A small network was shown many inputs. Here are its activations along a few directions, one row for each input.
In each table, some parts of the input vary, and every possible input appears once, in random order.
A made-up example of a description, with smaller parts first: one of 5 places around a ring, together with either a single point or (one of 2 separate values, together with one of 4 places along a line) or one of 11 places along a line.
Shared parts are said once, and a part with two or three values counts as separate values.
(in the rows, 128 means zero)

Table:
r1: [105 140 125 126 118 102 150 125 111 121 105 131 131 118]
r2: [122 143 130 127 116  77 150 118 103 139 129 122 123 129]
r3: [138 137 122 111 176 142 109  94 151 112 120 123 148 113]
r4: [200  91 136 138  77 203 112 206 172 153 145 147 134 160]
r5: [154 137 112 109 161 102 135  86 130 114 144 132 124 143]
r6: [ 72 141 151 134 106 117 117 126 113 131 125 115 153 108]
r7: [115 122 105 150 158 165 113 104 135 156 123 117 122 129]
r8: [141 136 107 115 161 126 132  91 145  96 116 140 131 133]
r9: [116 129 122 130 140 117 143 112 106 112 114 134 121 117]
r10: [191 106 148 116  78 144 135 224 171  89 149 163 101 152]
r11: [121 116 120 132 140 155 122 102 120 161 102 106 123 124]
r12: [102 123 129 134 127 148 138 116 116 167  97 110 137 128]
r13: [119 130 130 116 149 133 122 112 113 127 119 111 135  94]
r14: [ 72 126 138 147  99 143 124 120 114 164 110 108 143 140]
r15: [142 124 112 126 166 168 115  83 156 145 107 113 137 140]
r16: [129 140 105 124 151  97 131 109 114 126 156 133 107 131]
r17: [ 94 152 141 134  97  76 139 126  96 137 139 119 126 143]
r18: [100 136 143 130 134 122 132 122 116 134 112 119 150  95]
r19: [137 135 122 119 133  87 138 105 101 131 135 122 109 127]
r20: [204  95 161 124  77 113 140 209 157 109 184 157  95 165]
r21: [114 138 115 134 168 143 112 114 127 121 139 124 132 100]
r22: [199  96 156 119  89 168  97 225 172  98 152 148 135 130]
r23: [112 135 102 139 154 124 131 114 124 108 133 145 118 121]
r24: [ 73 144 140 140  96  99 135 129 109 121 118 133 136 131]
The inputs of r18 and r2 match in every part but one. If r6 is changed in the same way as r18 into r2, which row does it become? -> r17
Describe the family of inputs behind these rows. -> one of 4 places along a line, together with either a single point or one of 5 places along a line

Table:
r25: [189 114 115 118 155 155 110 132 160 118 145 142 118 137]
r26: [147 109 137 129 122 192 105 168 160 131 117 128 140 121]
r27: [174 116 173 126  31  87 146 233 132 101 168 155 105 159]
r28: [133  95 134 137 102 202 112 165 158 162 114 122 138 142]
r29: [125 154 104 122 184  81 144  63 118  89 133 137 116 125]
r30: [ 61 139 127 131 137 133 126  98 104 138  99 105 154  97]
r31: [172 108 127 123 142 174 111 144 155 140 133 129 127 129]
r32: [ 52 132 123 144 118 144 131  94  99 176  89  99 147 124]
r33: [205 121 110 119 165 139 122 135 166  85 152 163 105 142]
r34: [114 153 109 122 173  96 133  65 111 128 121 118 130 121]
r35: [ 93 141 116 127 160 116 134  76 103 150 111 107 139 107]
r36: [ 72 152 161 137  48  19 162 163  70 117 156 131 119 133]
Describe the family of inputs behind these rows. -> one of 2 separate values, together with either a single point or one of 5 places along a line
Which other rows does r33 become when the choice among 2 separate values takes its other values? List them by row number. -> r29

Table:
r37: [127 132 143 124 116 108 127 143 123 118 142 126 132 120]
r38: [126 120 128 128 125 153 118 126 130 156 115 114 133 130]
r39: [145 122 120 124 146 150 118 126 137 132 124 127 130 119]
r40: [112 123 129 138 116 147 123 134 127 147 122 121 128 134]
r41: [133 123 122 133 139 144 122 134 136 122 130 134 123 123]
r42: [132 130 124 128 128 129 128 138 134 113 130 140 127 126]
r43: [118 132 138 128 117 131 126 140 131 114 124 132 141 124]
r44: [125 128 142 127 114 117 139 140 123 119 123 129 132 124]
r45: [143 129 122 126 132 128 129 126 141 115 133 139 125 141]
r46: [151 129 126 122 130 105 129 127 130 118 150 135 116 138]
r47: [140 131 128 124 126 107 128 140 124 116 147 135 117 122]
r48: [143 124 120 130 143 142 124 122 144 124 133 134 122 138]
r49: [118 129 136 129 103 109 130 142 116 144 140 122 125 133]
r50: [149 124 126 124 128 114 140 125 131 119 133 136 116 142]
r51: [117 125 135 133 101 118 141 138 116 144 122 125 125 137]
r52: [154 123 120 123 151 148 120 115 144 134 127 128 129 134]
r53: [120 125 136 132 129 147 121 136 134 123 124 126 136 120]
r54: [ 53 162 103 132 181  92 137  33  84 140 100 102 140 102]
r55: [133 123 133 123 136 153 117 127 135 134 119 119 141 116]
r56: [110 129 132 135 104 131 129 139 125 139 122 127 133 138]
r57: [138 126 127 126 124 116 139 137 124 117 129 136 118 127]
Describe the family of inputs behind these rows. -> either a single point or (one of 4 places along a line, together with one of 5 places along a line)
A walk changes only the place on the line of 5. It starts at r52 and steps to r48. List the rest of the walk in order. -> r45, r50, r46
